These are the activations of a small neural network, seen along a few directions. Each row is one input.
In each table, some parts of the input vary, and every possible input appears once, in random order.
Descriptions start from the smaller parts, as in this example, which fits no table here: one of 8 places around a ring, together with either a single point or one of 9 places around a ring or (one of 2 separate values, together with one of 6 places along a line).
Shared parts are said once, and a part with two or three values counts as separate values.

Other details of the inputs vary at random and push rows far along two fixed directions, the same in every table; ignore that.

A family of inputs:
r1: [-1.16  0.92 -1.39 -0.55 -2.40  6.45 -3.09  1.01  1.02  1.43 -0.86 -9.64
  7.10  2.68]
r2: [ 3.68 -2.20  0.44  0.15 -1.84 -5.70  1.85  2.90 -0.41  3.53  1.92  2.80
 -5.07 -4.47]
r3: [-5.64  1.36  2.25  0.45  8.73  1.06  6.46 -5.35  4.19 -8.41 -1.97  0.29
  3.11 -4.17]
r4: [-1.24  0.02 -6.24 -4.26 -2.37  5.34  4.68 -2.51  0.68  2.09 -0.48 -4.90
  6.23  4.11]
r5: [-8.56  4.16  3.51 -2.79  6.66 -1.92 -0.55 -4.20  3.23 -7.80 -0.43  2.90
 -0.49 -2.59]
r6: [ 0.47  2.69 -0.92 -4.43 -3.42  3.77 -1.19  0.25  2.99  2.26 -1.58 -8.78
  4.09  4.07]
r7: [ 5.45 -4.17 -0.03  5.05  0.58 -4.92  2.71  1.08 -5.97 -0.63  1.71  4.91
 -3.90  0.07]
r8: [ 3.92 -2.30 -0.03  4.42  1.25 -6.09 -0.32  2.48 -6.54 -0.05  2.52  5.78
 -3.58  0.51]
r9: [ 2.47 -3.60  1.71  1.86  1.61 -3.12 -1.39  2.12  1.28  0.18 -0.94  2.92
 -0.22 -3.15]
r10: [ 2.27 -1.25 -4.45 -1.02 -4.92  2.77  1.31 -2.31 -4.10  4.75  0.09 -1.59
  3.53  4.90]
r11: [ 2.79 -1.36  1.78  1.57 -0.72 -4.29  2.38  3.06 -1.16  3.86  3.22  0.13
 -7.47 -2.32]
r12: [-0.12  0.15 -1.62  4.96 -2.38 -2.27  0.66  3.80 -2.09  1.79  0.81  5.56
 -7.58 -0.02]
r13: [-4.90  3.29  6.09 -0.34  5.99  2.02  2.86 -8.85  2.43 -7.40 -2.87  3.04
  1.86 -2.35]
r14: [-2.21  2.54 -5.45  1.69 -3.41  4.20 -2.71  3.01  0.34  0.64 -4.22 -4.00
  4.80  4.76]
r15: [-1.05 -1.55 -2.52 -0.10 -0.07 -6.12 -0.02  2.60 -3.89  1.36  4.39  4.60
 -6.02 -0.13]
r16: [ 0.87  0.68 -4.53 -1.50 -4.23  1.60 -1.81 -1.04 -4.59  5.33  1.07 -0.66
  3.83  5.36]
r17: [-6.55  4.30  8.63 -0.16  5.51  4.30 -0.24 -4.92  5.52 -6.62 -0.76 -1.81
  0.13 -4.58]
r18: [ 2.19 -1.96  3.02 -1.08  0.03 -1.44 -1.47  0.27  2.76 -0.18 -0.97  3.63
 -1.08 -1.57]
r19: [-0.48  3.03 -2.68 -3.71 -2.95  3.97 -3.05 -2.87 -1.68  0.93 -1.52 -2.53
  7.23  6.72]
r20: [ 1.64  0.24 -3.60 -2.88 -2.88  0.66 -1.63  1.91  2.29  2.33 -2.94 -6.78
  7.31  0.34]
r21: [-4.78  3.11  7.33 -0.71  6.43  4.48 -2.23 -5.85  5.22 -5.97 -2.04  1.86
  0.01 -5.20]
r22: [-4.57  4.09  6.43 -2.98  5.15 -0.75  1.12 -4.63  7.37 -5.86 -3.36  0.31
  1.46 -6.78]
r23: [ 2.15 -2.33  2.67  3.35 -1.52 -1.32  0.61  2.96 -2.52  2.91  4.85  1.15
 -7.16 -2.36]
r24: [ 2.47 -1.52 -3.14 -1.49 -4.48  5.23 -3.72  0.81 -1.46  6.27  0.80 -2.71
  1.61  2.14]
r25: [ 0.94 -2.85 -2.44  1.93  1.52 -8.04 -0.79  5.25 -4.80 -1.24  3.47  4.09
 -5.30 -0.07]
r26: [ 1.77 -0.66  2.21  2.42  2.10 -3.72  1.11  2.97  0.47 -0.10  0.83 -2.46
 -3.22 -2.38]
r27: [ 1.83 -1.32 -0.80 -0.98  1.39 -0.72  5.90 -1.10  0.45 -3.62  1.27  2.15
 -2.04  1.01]
r28: [ 2.45 -0.04 -0.36  4.71 -2.57 -3.35 -0.13  5.07 -1.89 -1.05  0.60  6.49
 -8.71  1.52]
r29: [ 1.40 -0.76 -2.62 -0.74 -1.62  5.89 -4.93  0.75  0.07  2.32 -1.74 -5.31
  5.89  2.00]
r30: [ 2.52 -2.70 -3.25 -2.83 -5.17  2.03 -2.38  1.31  0.81  6.97 -0.87 -1.44
  3.68  1.94]
Description of these inputs: one of 3 separate values, together with either a single point or one of 4 places along a line or one of 5 places around a ring.
Q: The inputs of r5 and r15 match in every part but the choice among 3 separate values. If r19 is changed in the same way as r5 into r15, which row does it become?
A: r16
Q: Change only the choice among 3 separate values in r21. List by row number the other rows that result.
A: r24, r29
Q: List by row number the other rows that have the choice among 3 separate values in common with r8.
A: r1, r3, r7, r9, r14, r20, r25, r26, r29

A family of inputs:
r31: [ 3.08 -0.55 -5.76 -1.56 -7.18  3.81 -3.24  2.86 -2.90  5.73  0.23 -4.45
  3.26  6.77]
r32: [-1.53  1.08  1.83 -0.74  1.38  2.42  1.01 -2.41  2.27 -1.13 -0.96 -1.75
  1.64 -1.30]
r33: [-3.29  2.28 -0.68 -1.09  0.95  3.12 -0.30 -1.48  2.15 -1.55 -2.12 -3.93
  4.43  0.75]
r34: [-3.36  1.76  3.50 -0.22  3.37  0.44 -0.97 -2.59  2.91 -2.55 -1.60  1.30
  0.67 -3.33]
r35: [ 1.19 -1.32 -1.79  1.14  0.21 -3.93  2.43  1.25 -2.99 -0.73  1.92  3.70
 -3.39  0.94]
r36: [-1.53  0.75  1.78 -1.60  1.63  1.02 -0.52 -2.04  2.67 -0.65 -1.37 -1.26
  2.55 -2.09]
r37: [ 2.93 -2.05  1.42  0.97 -0.64 -2.31  1.05  1.47 -0.94  1.66  2.21  1.93
 -4.38 -1.70]
r38: [-3.33  2.15  1.04 -1.07  1.20  1.05 -0.85 -0.94  2.61 -1.11 -1.29 -1.37
  1.25 -1.22]
r39: [ 2.17 -2.00 -1.24  1.22  0.27 -3.63  1.62  0.40 -3.36 -0.53  1.52  4.68
 -2.48  0.81]
r40: [ 2.88 -0.90 -5.16 -0.51 -5.62  0.55 -2.62  4.45 -2.81  4.24  0.74 -2.89
  0.94  5.16]
r41: [-2.85  1.79  1.21 -0.12  1.61  1.66 -2.07 -1.75  1.28 -1.61 -1.69  0.01
  2.24 -0.56]
r42: [ 2.67 -1.79  0.72  2.72 -0.21 -1.69  1.13  1.62 -2.26  0.28  1.84  2.36
 -4.13 -0.37]
r43: [ 3.77 -2.63  0.96  1.58  0.06 -3.07  0.78  1.99 -1.12  0.36  1.23  2.18
 -3.03 -1.40]
r44: [-0.31  1.21 -4.23 -3.71 -3.59  4.70 -1.14  0.28  1.77  2.45 -2.16 -7.85
  7.30  4.02]
r45: [ 1.75 -1.45 -0.94  1.34 -0.15 -2.62  2.55 -0.09 -3.48 -0.09  2.17  4.28
 -3.59  1.05]
r46: [-3.78  2.20  3.77 -0.09  2.89  1.50 -0.05 -3.05  2.78 -2.15 -0.92  0.92
 -0.48 -3.04]
r47: [-3.58  1.74  3.13 -0.86  3.57 -0.27  0.94 -2.03  3.58 -2.49 -0.90 -0.59
  0.17 -3.88]
r48: [ 3.09 -2.26  0.46  2.60  0.25 -2.76  0.22  2.07 -2.15 -0.13  1.15  2.73
 -3.00 -0.62]
Q: The inputs of r39 and r35 match in every part but one. If r36 is changed in the same way as r39 into r35, which row does it become?
A: r47
Q: Describe the family of inputs behind these rows.
A: one of 3 separate values, together with either a single point or one of 5 places around a ring
Q: A walk changes only the place on the ring of 5. It starts at r34 and steps to r36. List the rest of the walk in order.
A: r43, r48, r41
Q: Change only the choice among 3 separate values in r44. List by row number the other rows that result.
A: r32, r43
